A small network was shown many inputs. Here are its activations along a few directions, one row for each input.
Each table varies a few parts of the input and shows all the possible inputs, shuffled.
Descriptions start from the smaller parts, as in this example, which fits no table here: one of 5 places around a ring, together with either a single point or (one of 2 separate values, together with one of 4 places along a line) or one of 11 places around a ring.
Shared parts are said once, and a part with two or three values counts as separate values.

Rows:
x1: [-14  17  41  -9  26  11   1  13  -1   6  -1  22  29 -40  32]
x2: [-37 -15 -11 -32 -16 -17  25  18  12  -4  11 -11  32   4  36]
x3: [ -3 -19 -24   0  15  17  26  31  13  14  14  -1   2  -2  -1]
x4: [ 16   5  19 -10 -16  15 -24 -66 -19  -8  -6  26 -61 -23 -81]
x5: [-24  11  29 -29  18 -19  -8  -3 -15  -5   0  -6  32 -28  56]
x6: [-36 -12  23 -50  20 -17   8  -2   1   1 -20 -22  35 -14  31]
x7: [-29   4  -8   2 -10  25  27  41  20 -12  10  25  24  15  31]
x8: [-20   8  34 -45 -44 -13 -18 -78 -14 -16  -5  13 -29 -11 -30]
x9: [-27  -8  34 -30  29  13  19  14  15  11 -22   6  32 -23  10]
x10: [ 34  10   9   6 -16  -7 -21 -71 -42 -10  -8  -8 -59   2 -90]
x11: [-14 -14  -5 -40 -15 -26  20   5  20   9   1 -15  47 -18  33]
x12: [ 31  21  -7  27 -30  -4 -58 -39  28  -5  13  41 -62  20 -52]
x13: [  3  31  22  13 -53  -5 -45 -37  43  -6  11  57 -35  22 -25]
x14: [ 16   7  20   6  49  15 -11  11 -17  11   2   0  -2 -42  13]
x15: [ -8  27  13  -8 -61 -33 -52 -51  31 -15  14  25 -31  31   1]
x16: [ 25 -11   1   0  49 -12   8   4 -32  16 -26 -52  -7   5 -28]
x17: [ 45 -14 -28  11  13 -24  22   5 -14  26  -5 -41   4   3 -22]
x18: [  1 -17  13 -18  54  18   7  13   1  17 -20 -17   3 -24 -11]
x19: [-29  -9   0 -13  -5  13  35  33  25   7  10  18  31  -5  17]
x20: [ -6  -9   6 -19  -5   3  31  19  34  19  -1  15  44 -26  13]
x21: [ 22 -15 -35  17  13 -14  26  19 -22  14   6 -38  -8  25 -18]
x22: [-34  -3 -12  14 -18  -1  -7  21  -1 -26  -1  -8  34  14  68]
x23: [ 48  22 -12  39 -29 -28 -52 -46  -1  -7  10   6 -61  43 -64]
x24: [-10  11  46 -24 -37  11 -11 -64  -3  -9  -9  44 -35 -22 -54]
x25: [ 27  -5 -37  60   8   2  -8  25 -34  -6  -5 -33  -4  33   9]
x26: [  3 -10 -26  49  13  32  -9  35  -1 -10   2   3   4   7  30]
x27: [-38  -2 -18 -16 -19  -4  18  26   7 -24  11  -5  24  23  52]
x28: [-25   2  -2  34  -8  27   2  37  13 -15  -2  22  34   5  48]
x29: [ -2  -6 -33  16  10  30  18  39   7  -6  15   6  -5  18  14]
x30: [ 23  -3 -43  31   5  -1  18  29 -27  -3   8 -31 -13  43  -5]
x31: [ 22 -19 -17  -6  16   6  22  16  21  27   1  -5  15 -26  -4]
x32: [ 40  12   7  21  44 -14  -9   4 -50  11  -6 -37 -12 -11  -9]
What do these inputs look like to the network? -> one of 4 places along a line, together with either one of 2 separate values or one of 6 places along a line
Changing only the place on the line of 4 turns x20 into x31. The same change can be made to x1. Which row results? -> x14
Change only the choice among 2 separate values in x10. List by row number the other rows that result. -> x23

Rows:
x33: [ 13   8 -21  36 -19   5 -18   3   8  -9  10  13 -22  29  -8]
x34: [ 14   3 -19  23 -16  -3 -10  -5  -4  -6   6  -1 -21  25 -15]
x35: [-15  13   7   2 -34   5 -19 -13  25 -12  10  36  -9   9   5]
x36: [ -7   7  17 -16 -16  -9 -13 -27   3  -5  -1  10  -7  -5  -7]
x37: [ -2   2  22 -23  -2  -7  -5 -27   1   4  -6   5  -6 -17 -18]
x38: [  1   2  30 -23  11   1  -2 -27  -7   7 -11   6  -6 -30 -24]
x39: [-16 -23 -31   8  42  11  49  84  -1  11   1 -34  66  -3  74]
x40: [ 20   3 -10  16  -1  -9 -12 -11 -15  -2   0 -13 -22  15 -21]
x41: [-49 -19   1 -28  29  12  46  65  17   5  -3 -11  77 -21  85]
x42: [-14   8   8 -10 -31  -3 -11 -20  14 -10   6  22  -7   5  -1]
x43: [ 26  -2  -6   8  13  -6  -4 -11 -17   8  -4 -17 -21   3 -31]
x44: [ 28  -3   2   7  26   3  -2 -11 -24  11  -8 -16 -22 -11 -37]
What do these inputs look like to the network? -> one of 2 separate values, together with either a single point or one of 5 places along a line
Changing only the choice among 2 separate values turns x41 into x39. The same change can be made to x35. Which row results? -> x33
Change only the choice among 2 separate values in x34. List by row number the other rows that result. -> x42

Rows:
x45: [ 29   5  25 -15  10 -22 -20 -55 -33  10 -14 -17 -23 -28 -36]
x46: [ 21  15 -27  47 -48  -7 -20 -16 -15 -19  15   8 -38  47 -21]
x47: [ 10 -28 -22  -4  56  18  54  48 -18  25  -4 -30  21 -16  -4]
x48: [ -4  28  41  -5 -20  36 -33 -34  34 -10   6  80 -34 -28 -30]
x49: [ 43 -12  -9  10  19  11   7 -20 -21  15 -13 -20 -39  -6 -76]
x50: [ 48  11 -17  54  20   0 -32  -4 -16   2  -4 -10 -41  28 -44]
x51: [-44   1  38  -4   4  49   8  28  47   4   2  66  35 -42  36]
x52: [ -5  -6  19 -25  38 -13  26  18 -27  12 -11 -35  45 -40  33]
x53: [-11  -8 -49  35 -14   8  12  48   0 -19  18 -11  25  31  55]
x54: [ -1  10   1 -19 -54 -32 -20 -47  24  -3  16  12 -24  21 -27]
x55: [-22   8  25 -36 -30 -27 -29 -57  -9 -17  -6   2 -29   7 -22]
x56: [ 19  -9 -32  40  50  14   8  65  -4  13   3 -29  10  15  35]
x57: [-29  -9 -11 -30 -28 -24  21  20  37   1   3  -1  48  10  48]
x58: [-52  -5  19 -47  -2 -11  19   5   1 -14 -12 -17  44   1  53]
What do these inputs look like to the network? -> one of 2 separate values, together with either a single point or one of 6 places around a ring
Changing only the choice among 2 separate values turns x51 into x48. The same change can be made to x57. Which row results? -> x54
Change only the choice among 2 separate values in x46. List by row number the other rows that result. -> x53

Rows:
x59: [ 14   0   8  -5 -15 -50 -20 -47 -58  -4 -27 -57  -9  12 -11]
x60: [ 16   6  22   4 -22  18  -4 -49 -33 -16 -14  16 -21 -28 -58]
x61: [ 26  25  -2   8 -26 -23 -53 -32  41   6  23  38 -36  -5 -16]
x62: [-39 -15  -4 -26  -8 -32  -1  -1 -17 -18  -3 -38  51   0  71]
x63: [  0   9 -25  11 -32 -45 -31 -29 -32 -23  17 -38 -32  37  20]
x64: [-15   3  32 -31  -8  -2 -13  -4  55  14   0  35  36 -39  47]
x65: [-26   8 -12  20 -41 -45  -7   0 -11 -25  13 -26  23  49  52]
x66: [ -8   2 -35   4 -37 -20  21  26  26 -12   8 -12  19  60  13]
x67: [ 35  -9 -13 -21  -4 -26  16 -29 -14   7 -29 -44 -16  22 -49]
x68: [ 51   7   4  48  63  22 -13   5 -41  13 -28 -23 -16  -8 -24]
x69: [-41   9  12  13 -34  19 -13   9  32 -17  -1  52  -7  41   7]
x70: [ 37 -21 -53  40   0  14   6  23   2  19  30  -9 -34  21 -28]
x71: [-19  -2  19 -47  11 -49   5 -16 -51   2  -3 -50  21 -10  27]
x72: [-12 -39 -34   7  20  17  40  53  18  19   0 -10  45 -27  26]
x73: [-17   4  -4   8 -16  16 -40 -26  16 -19  10  37 -58  26 -34]
x74: [  7  14 -17  15 -41  22 -19 -28 -11 -30  26  42 -45   2 -24]
x75: [  0  -8  -3  26  58  34   2  64  -4  -6 -15  -8  34 -23  53]
x76: [  5  15  54 -47  17 -19  -9 -22  26  30   6  19  12 -52  -5]
x77: [-25 -22 -29 -41   0  -9  30  21  23  -5  -7 -25  48   9  35]
x78: [-19  18  -1  22 -57  26   9   4   6 -27  16  55   6  16  15]
x79: [  1  29  16  13 -41 -19 -24  -1  56   7  14  53  13  10  24]
x80: [ 49 -28 -17  28  23   5  26  -4 -20  34 -13 -28 -13  -9 -58]
x81: [ -6  -5  35  -3   5  12 -26 -49  -4  -7 -27  10 -32  -3 -69]
x82: [ 24  -3 -47  -7 -25 -20  -1  -5  10 -12  16 -23 -37  50 -20]
x83: [ 12 -27  -8 -15  49   0  53  29 -13  39   5 -20  14 -36 -20]
x84: [ 21   3  18   6  86  15  13  40 -35  14 -11 -15   7 -33  11]
x85: [-20   9  39 -40   3  23  31 -20 -23  -5   6  20   0 -51 -13]
x86: [-38  -1  15 -22 -23  41  24  -2   8 -18   1  35  26 -37  40]
x87: [-60 -12  30 -31  -2  35   0   6  35  -8 -17  29  13 -14  29]
x88: [ -4  -7  -5 -63  23 -26  41   2  -8  16  -6 -38  15   0 -11]
x89: [-41  -1  54 -48  26  17   7 -16   5   5  -9  14 -11 -26 -24]
x90: [ 38  15 -30  60  43  31 -30  29 -20  -3  14  -6 -37  20   5]
x91: [ 37  16  36  -4  -7 -23 -41 -52  19  20 -15  13 -10 -31 -49]
x92: [ 13  18 -15  69  26  30  -7  64  -1  -8   3   2  12  28  33]
x93: [  5 -12 -42  50 -17  12  29  58  19  15  17   1  19  28   4]
Changing only one part turns x62 into x63. The same change can be made to x64. Which row results? -> x61
What do these inputs look like to the network? -> one of 5 places around a ring, together with either one of 3 separate values or one of 4 places along a line
Change only the place on the line of 4 in x90. List by row number the other rows that result. -> x63, x70, x82
Change only the choice among 3 separate values in x69. List by row number the other rows that result. -> x78, x79
List by row number the other rows that have the place on the ring of 5 in common with x84. -> x71, x76, x83, x85, x88, x89

Rows:
x94: [-17  22   2  10 -29 -12 -28   3  20 -20  14  25   7  19  43]
x95: [ 29   0 -14  42   0  26  -7   5   0  -3   1  16 -24  10 -33]
x96: [-24   5  30 -26  -3  -7 -11 -23  -7 -11  -7   7  13 -28  26]
x97: [ -4 -28 -43  -1  39  -1  65  76  -6  12   1 -62  60   7  58]
x98: [ 19  -4  -4  18  20  30  -2   2  -9  -1  -4   9 -32   1 -40]
x99: [ 10   6   2  15  11   0 -20 -11 -35 -12  -5 -20 -28  13 -14]
x100: [ -5 -19 -24  13  60   5  33  76 -28  10  -7 -47  58   3  80]
x101: [ -6 -28 -28  24  65  30  49  97   0  22  -3 -22  57 -22  46]
x102: [-17   0  27 -23   1  26   7  -8  16   7   0  34   7 -41   2]
x103: [-22   8  13  12 -23  28   3   9  26  -5  10  47   5  -3  10]
x104: [-10   1  42 -37  12  12   2 -11  28  18 -14  28  13 -45  -4]
x105: [ 26  -2 -45  29 -26 -22 -12  -2   9   4  11 -16 -25  43 -16]
x106: [-37  -7  -1 -36 -27  -5  12 -11  13 -12   2   3  11  12   6]
x107: [-27  16  13   6 -27  -3 -15  -7   2 -23   1  20  13  10  34]
x108: [ 34   5  17  -5  39   8   1 -13  -6  24 -15   2 -16 -29 -50]
x109: [-15   7 -20 -11 -49 -19  -3   7  36 -11  20  17   8  30  22]
x110: [ 22   7  10   5  18  -9 -14 -21 -42  -2  -3 -22 -21 -13 -18]
x111: [ 34   2 -27  51   0  16 -22  10  21   4  13  19 -28  20 -24]
x112: [-25   1  -9 -15 -47  -9  11  -3  16 -13   8  12  15  22  13]
x113: [ 21  11 -10  38  -8  -3 -24  -8 -27 -13  -2 -14 -20  23  -6]
x114: [ 21  -6 -32  21 -25 -14   4  -6 -11  -3   0 -18 -21  34 -25]
x115: [-24 -11   8 -44 -23 -13  14 -22   7  -1   2   0  19 -16   3]
x116: [ 30   0   3   8  26  21   3  -9 -16  11  -3   7 -24 -26 -43]
x117: [-19   5  45 -37   7 -20 -16 -25   5   1 -17   0  19 -32  20]
x118: [ 10 -11 -20  -1  -5 -11   9 -11 -19  -2  -3 -23 -28  25 -33]
x119: [ 21 -11 -11 -10   2 -19  14 -22 -26   9   0 -26 -19  -1 -37]
x120: [-32   2  20 -11  -3  33   5   3  22  -4   2  38   0 -12   4]
x121: [ 26  14 -24  46  -9 -12 -39  -4  -7  -5   9 -11 -24  32   3]
x122: [-37   9  20 -15  -7   1 -13 -13  -1 -23  -6  11   8  -1  28]
x123: [-13  12   4  16 -24  17 -10  19  47  -3  23  53  -1   6  19]
x124: [ 25  -8   5 -21  15 -30  12 -27 -17  22  -8 -31 -11  -4 -44]
x125: [-19 -11  25 -55 -11 -26  10 -25  18  11  -8  -7  25 -20  -3]
x126: [ 24  11  26  -6  30 -20 -16 -24 -32  12 -11 -28 -14 -16 -25]
Changing only one part turns x100 into x101. The same change can be made to x113. Which row results? -> x95
What do these inputs look like to the network? -> one of 3 separate values, together with either a single point or (one of 2 separate values, together with one of 5 places along a line)
List by row number the other rows that have the choice among 3 separate values in common with x118. -> x97, x105, x106, x109, x112, x114, x115, x119, x124, x125
Change only the choice among 2 separate values in x120. List by row number the other rows that result. -> x98
Change only the place on the line of 5 in x121. List by row number the other rows that result. -> x99, x110, x113, x126

Rows:
x127: [ 26  -9   4  -8  39 -10   7  -9 -34  16 -14 -38 -10 -15 -29]
x128: [-26  13   3  -3 -52  -6 -21 -19  25 -22  11  31  -5  23  15]
x129: [-20   9  23 -15 -17   7 -11 -15  18  -7   2  31   2 -14   8]
x130: [-21  11  12  -8 -33   3 -15 -13  29 -11   8  35  -3   6   8]
x131: [ 29   4 -37  43 -17  -7 -13   2 -11  -7  11 -11 -29  40 -17]
x132: [-19   1  39 -47   0 -11   2 -30   3   5 -11   7  13 -35  -2]
x133: [-22   2  31 -34  -9   2   2 -22  12   0  -4  21   8 -27  -2]
x134: [-33 -25 -29   1  39  14  55  95   9   7   2 -29  81  -3  95]
x135: [ 29   0 -13  28  19   5  -4   5 -19   5  -2 -14 -19   7 -23]
x136: [ 26  -8  -5   6  29   2   8  -1 -25  12  -9 -24 -14  -7 -30]
x137: [ 32   1 -28  38   1   1  -9   7  -7   2   6  -9 -25  25 -23]
What do these inputs look like to the network? -> either a single point or (one of 2 separate values, together with one of 5 places along a line)
Change only the choice among 2 separate values in x131. List by row number the other rows that result. -> x128
